These are the activations of a small network on made-up records, seen along a few directions, one row for each record.
Here are examples, each followed by its value of one field, NAD.
Other fields move the rows too, some of them a lot.
Random noise pushes rows far along 12 fixed directions. That doesn't count. These rows show it; they differ only by the noise:
[ 155   68 -313 -249   81  138 -223   45 -259 -238 -138  508 -100  -56
  233 -158 -299 -266    2 -173  -89  260  -57  -91  156  149    1   18
  289 -141]
[ 268 -336   58 -128  315  255   -8  108 -282  328   17  408  -45  100
  132 -182 -419  229 -180 -122  -68  -89 -170   31  106   59   12  122
 -331 -197]
[ -19  333   90 -438  191   72 -414 -227 -492 -261 -166 -110  -16 -340
 -235 -297 -518 -624  416  131  306  544  250  253  330  398 -241 -137
  390 -298]
[ 162  -76  -17 -231  -93   63  180   58  156 -168  131  245 -238  -81
  -68  459 -545 -300   -1   -4 -122  198  176  175  315    2  383   10
  286  210]
[ 128  -71   70   59   58 -118  445   88  -43  353  502  -70 -354   72
   84   25 -176 -248  120  267  123   61   -5   46  174  -85 -203  350
 -315  547]
[ 139  314   39  -18  199  106  114   67 -686   55 -783    8  144   59
  369 -352 -240  291 -505 -147  138 -164 -186   25   19   74 -173 -226
 -442 -463]
[ 148 -146 -415  232  147 -123  676   24 -182  166  172  114 -443  288
  255   87   41 -241 -229  122  -26  132 -339 -214  218 -267  232  306
 -327  410]
[ 110  -33   88  -46 -161   -8 -562  225  360  -15   81  270  111  -85
  -22 -249   45    6  238  107 -263  -75   28 -115 -349  193 -216 -212
  117  357]
[ -35  156 -106   72  227 -120 -137  -56 -180   -4  189  -81   12 -122
 -307 -125 -223 -465  136  247   23  360 -169  111  124  184   99 -118
  243  165]
[ 168 -145  226  -47  140 -195  488   39   26 -238 -151   78 -283  336
 -120  107 -219 -495   83  490   43  426  216  127  279  -72   13  -31
  -64  345]
[ -71  -99 -416 -310 -263 -127  229  -95  311   84  383  230 -190  244
  420  193  209  201  257 -336  -26  149   64 -345  138 -584 -105   94
   74  181]
[ -78 -249   94 -350   61   61 -522  -85  176 -170   -1  288  233   61
 -214  -85  -50  -25  375   23 -120  309  130  -21   23   42  -25 -285
  284 -209]
[ 464   47  429  241  254  -11 -443  300  322  -14 -275  299  -45 -146
    7 -356 -236 -184  -30   28 -474  183 -209  102 -318  396  -66 -615
 -137  149]
[  36 -284  455 -518 -381  430 -562  125  234  305  -95  126  307 -235
   95  121 -270  830   72 -310  -79 -661  328   68 -216   76 -134 -114
 -309 -257]

[ 170 -279 -278  143  322  -61  252 -296 -323   63 -601 -562 -242  336
 -618 -561   31  -23   -5  617  319  -68   25 -130  -95  -87  351  -25
 -232  213] -> kag
[-239  147  -74   34  -18  -92  116  -24  141   -8  196  -64   99  -31
  194  432  278  -73 -155  -13   40  115 -258   62  131 -207  -69   46
 -202   -2] -> muni
[-398  434  462 -101  -28  -29 -164 -138 -357  202  -71 -755  484 -293
 -301  -80  -42  188   19  228  474 -271  223  408  -11  178 -456  -80
 -117 -274] -> muni
[-178 -189  -37   74  283  -42  117 -216 -124  479 -122 -319  336  263
  -49 -271  338  877 -212 -259  148 -304 -248 -101 -135 -450  -54 -191
 -446 -509] -> vuf
[-287   66  -57  312 -171 -244  455  -61  106   15  181 -468   16  177
 -160  232  448  -38    1  283  134  -88   43  -31  -45 -291  111   83
  -42  337] -> zel
[ 206   99  -43  -34 -135 -286  156   17  484   15 -256   -2    4  318
  -80 -101  -99  392    0  -70  -72  -79  194 -119 -242 -411   52 -529
  184  257] -> zof
[  98  -55  -18  271   37   96 -151   18 -356  133 -245 -311  -85  -58
 -190 -633  191   18  -20  345  162 -441  -57  -61 -341  323 -264  238
 -313  263] -> nas
[ -85   44  312  255   74  -99  -48   48  107 -231 -248   -2  326   84
 -130   64  144   -3 -130   30 -202  181  -48  169  -78  133  108 -446
  172 -189] -> sek
[-262  309  208   94 -180  -50 -287   95 -173 -269 -405  -87  448  -78
   29  -59  238  -21  -99  217   55  -96   -1   61 -200  286 -240 -242
   19 -100] -> sek
[  38 -159   74   57  192 -233  110   67  186  286   50  -21  202  372
 -438 -115 -194  321  -80  290  -64  -40  -31   28 -119 -299  231 -293
  -33  299] -> davef
[ 402 -185  425  161   54  106  247  -72  329  -44 -629 -274 -395 -131
 -186  243 -220  -13 -194    8 -219  -72   22   94  -76  114  604 -493
 -446   -4] -> ral
[ -48 -386  -17   -7   27  -46  -61   -7  644  -46  650  189 -118   -8
 -375  490  -77 -279  301   49 -345  335   43   73  129 -122  545  -68
  367  327] -> davef
[ 148 -168  549 -424 -182  138  262   31  102  276  -65  -13  -98   61
  398  193 -183  403  112 -224  114 -177  342   -4  145 -200 -296   67
 -555 -180] -> paf
[ -19 -259    5   83  217 -195  234   25  186  199  356   20  -32  384
 -156  -88  107  116  125  176   44   70  -17   -8    7 -241 -188  156
 -106  228] -> vabor
[-228  114 -713  346 -320  -73  266 -130  -75 -337 -136 -166 -150   32
   86  201  606 -185 -207  -14  -26 -101 -210 -312  -41 -120  411  172
  245  237] -> zof
[  59 -286 -155 -307 -125  167   88 -198 -143  292    4   -5 -102  158
  130  -20  -68  416   46 -239  124 -198   50 -240   79 -226  170  148
 -174 -178] -> sek
[-193 -454  146   93 -164  111 -143   56  351  261  380  -36   33    0
  124  218  667  238  174  115 -108 -362 -164 -188 -217  -27 -253  379
 -607  175] -> vabor
[ 327  167  -44 -185  180  117   12   92 -291  541  -39  244 -100    4
  570 -475 -310  622 -252 -525  107 -263 -172 -109  -70 -202 -454   83
 -448 -283] -> vuf
[ 357 -379 -155  -47  326  202  -40  -22 -184  669  126   75  -68  139
 -191 -477 -557  589 -134 -161   16 -380 -150  -31 -147  -89  227   72
 -271    6] -> feza
[ 230  124  254  329  131 -170  -60   94  398 -155 -347  -41  -53  -45
  -26  -86  165 -123  -90  -59 -428  208 -146   19 -210   66  194 -644
  -50   52] -> davef
[-461  832  -42   35 -438 -355  -69  390  130 -427    7  279  710   15
  412  355  211  268 -274 -276  -62  -67  102  154  -92 -183 -459 -238
  664 -125] -> ziz
[ 164 -289 -140 -169 -240  147 -139 -153  547  107   48 -207 -201 -225
 -503  370 -386  270   51 -116 -126 -347  119   78  -99 -145  686 -196
  137  302] -> nas
[ 131 -187  236  469   24 -312  369  154  786   29   22  -50  159  350
 -406  368  -20  287 -272  101 -417  -43  -33  124 -220 -336  565 -598
  152  348] -> zof
[ 117  328 -587  379 -215   37  -50  484 -161 -108   17  567   -7 -138
  452    9   23 -103 -617 -106 -307 -386 -469 -230 -273  204  140  216
  147  467] -> tosu
[ 514 -142  124 -441 -192  175 -185  -87  352 -431 -714   -2 -566 -114
  -45 -164 -289 -304  312  127   26  153  556  -16   -2  134  -41 -165
   -1  158] -> kag
[-102 -126  719  310  300 -189   90 -220  272  288   74 -745  -11   -7
 -463  -89  310  -85  347  280   85  263  -41  222  -75   58  -94 -402
 -512  -70] -> ral
[  28  135 -377  402  399  -30   65  249 -277 -101  316  625   21   71
  463 -134  127 -314 -354 -189 -245  214 -519  -75   75  101 -195  288
  112 -116] -> vabor
[ 323  108  147  -97  296  -81  -57  104  373 -409 -709  433   69  200
  175   54 -155   21 -336 -221 -280  342 -107  139  -13 -132   22 -687
   26 -355] -> muni
[   8  235 -177  367  -57 -300  407   31  -67 -293 -482 -174 -231  263
  272  -72  619 -479 -210  375  -23  193 -278 -362  -88  -98   11 -110
 -396  385] -> tosu
[-197    7  566   84   25  278 -517  174 -348  -55  237  -99  374 -467
 -324   15 -232 -400  131  432   55 -138  104  456  -24  794 -251  279
   44  -74] -> feza
[  59  -37  -59  321  291   53  200   24 -209    6    3  107 -102  -52
  152  179   64 -347 -338  -80 -180  291 -467   30  186   78  311    2
 -270 -181] -> tosu
[ -78 -202   40  -85 -295  106  151  -41  -37  293  678 -222 -365 -175
    2    8  156 -214  426  209  275 -265  315  -44   71   76 -343  747
 -147  449] -> zel
[ -34  470   56  -56 -236 -220  -64  281  196 -218   29   12   86 -121
   99  -24   27 -177   22  244  131 -130  186  126 -164   57 -570   75
  199  434] -> vuf
[-230   59   20 -356 -298  110  229 -239  -89 -164  196 -230 -107 -184
 -133  662 -259 -170  121 -124  230   84  344  195  468 -102  346  169
  325 -199] -> zel
[-328 -850  532  177  -17  300  161  182 -181 -251  -60  332  408  238
 -295  658  240  -56 -287  526 -290 -200   22  136  172  366  614  390
 -224 -236] -> paf
[  47 -603 -374 -141 -417  164  186 -121  256  -96  -82   46 -282  186
  -79  197  241  284   91  -28  -71 -367  230 -352  -63 -239  504  315
   67  304] -> gumil
[ -70  285 -367   40 -182 -180  183  -74   34  -78  140  -39 -131    5
   24  129  -48 -151   14  -61  -29  178  -39 -117   46 -154  232  -61
  310  229] -> feza
[ 513 -211  659  146  204  143   28  342  149  126 -294  369   39    5
   37 -117 -542  299 -300 -145 -363 -200   85  280 -149  295   91 -278
 -164 -130] -> gumil
[ 189 -393    2  164  144 -181  577  128  163 -445 -319  353 -296  642
   58 -100  270 -230   17  399   14  207  249 -108   36 -218 -204  166
  -18  345] -> ral
[  60  199   12  310  171 -308  318  230 -303 -130 -381   95  104  483
  200 -617  317  -20 -175  444  126    0   13 -104 -182    0 -633   66
 -115  204] -> kag
[-167  -61  128   64 -118 -123  -26  -74  426 -345   96   10  -73  -18
  138  323  534 -337  300  -39 -178  370   62 -112   86  -90  -35  -91
   51  -81] -> ziz
[ -70  -85   32   99  245  -91  -72 -142 -229  174 -195 -380  215   93
 -550 -257 -117   88  -27  247  102   14 -128   40  -46   72  372 -263
  -27  -79] -> paf
[-405  -55  529 -238  225   86  130  -98 -272  253  460 -163  383  -97
 -112  409 -155  147  131  -63  349   80  132  478  458  -55 -357  250
 -147 -632] -> ziz
[ -45 -140 -349 -607 -119  133 -500 -282 -181 -562 -170  190 -156    2
 -205 -383    5 -553  643  254  302  369  472 -152  139  146 -338  338
  521  -45] -> nas
[-337   96   27   58  -99   92 -129  283 -817   31  -73   23  760   74
 -468  -71 -369  270 -457  589  281 -664   42  216  -72  429  119  434
  309   45] -> gumil

Here are new rows. What is NAD for each?
[-132  219  -71  133  177  128 -349    2 -203 -300 -332  236  279 -231
  148  118   41 -112 -259 -225 -241  176 -359   31   46  323  245 -330
  167 -583] -> kag
[ 237 -590  458 -240  -69  107  151  246  441 -210 -228  515   84  334
 -158  392 -317  200  -84  198 -238 -113  332  161   42  -38  252  -27
   -6   65] -> gumil
[ 504 -211   73  490  495   20  110  -97  312  252 -282 -245 -603 -150
   16 -168  178 -247 -190  -58 -312  163 -646 -145 -151   58  407 -364
 -805  101] -> vuf
[ 163  -46  340   91  171  173 -243   -3  -48  180 -357 -277   48 -229
 -223 -200 -207  252 -150   46    5 -389   14  197 -222  244   16 -242
 -381 -152] -> vabor
[-305 -615 -768 -324  -93  -28 -209 -248  415 -162   54  373  196  623
 -104   20  641  572  172 -201  -93  -55  -55 -538  -94 -700  269   36
  262 -145] -> vabor
[ 201  511  218  232   87 -133 -240  215  135   40 -217 -208  130 -306
  -51 -238 -204    5 -236   17  -78 -142 -122  192 -295  213 -172 -391
  -23  118] -> vuf
[ -94  -37  578   64  212 -255 -181   75  212 -473  -92  244  186  297
  -73 -179  283 -620  426  395 -139  754  159  122   27  272 -429 -331
  210  -89] -> sek
[ 305 -253  275  100  188   70 -110   53 -154 -331 -342    0 -361  -76
 -324 -368 -161 -735  268  570  -14  264  204   60  -37  543   28   29
  -10  314] -> paf
[ 121 -175 -358  211  149  -70  356  -38  -56 -340 -423  292 -230  384
  183   62  330 -301 -268  142 -102  292 -300 -231  101 -168  259   20
 -173   15] -> zof
[ 145  307  351  276    1  112  137  -58  -35   40 -455 -527 -316 -516
  164  211  -33  -93 -218 -236   -5 -126 -144  215   17  207  132 -312
 -554 -203] -> ziz
[-193  -66  452  319  320 -221  450  142 -173 -141   -6  138  373  370
    0  182  109  -51 -228  120 -127  378  -96  248  217  -42  -24 -186
   40 -292] -> paf
[  88  -36  392  501  281 -158  -68  330  366  272  366  303  383  122
   -2  -78   33  347 -236 -164 -469  -86 -328  199 -297   35 -119 -315
  -10  -13] -> nas
[-385  342  361   80   43 -325  154 -204  318   -2  489 -553  287 -126
 -264  405   26  -91  296  -96  122  413  133  420  200 -256 -184 -363
  283 -150] -> nas
[ -70  -15 -212  -28 -357   68 -166  -53  152 -126 -117  127 -132  -35
  302   46  372    5  123 -160 -131  -55   -5 -336 -153  -23   51   18
  -24   54] -> zof
[-620  343 -415  195 -343 -359   -3  -71   -3 -544 -441 -102  575  280
  128  151  850  145 -123   71  -17   68 -180 -337 -186 -293   48 -343
  335 -101] -> gumil
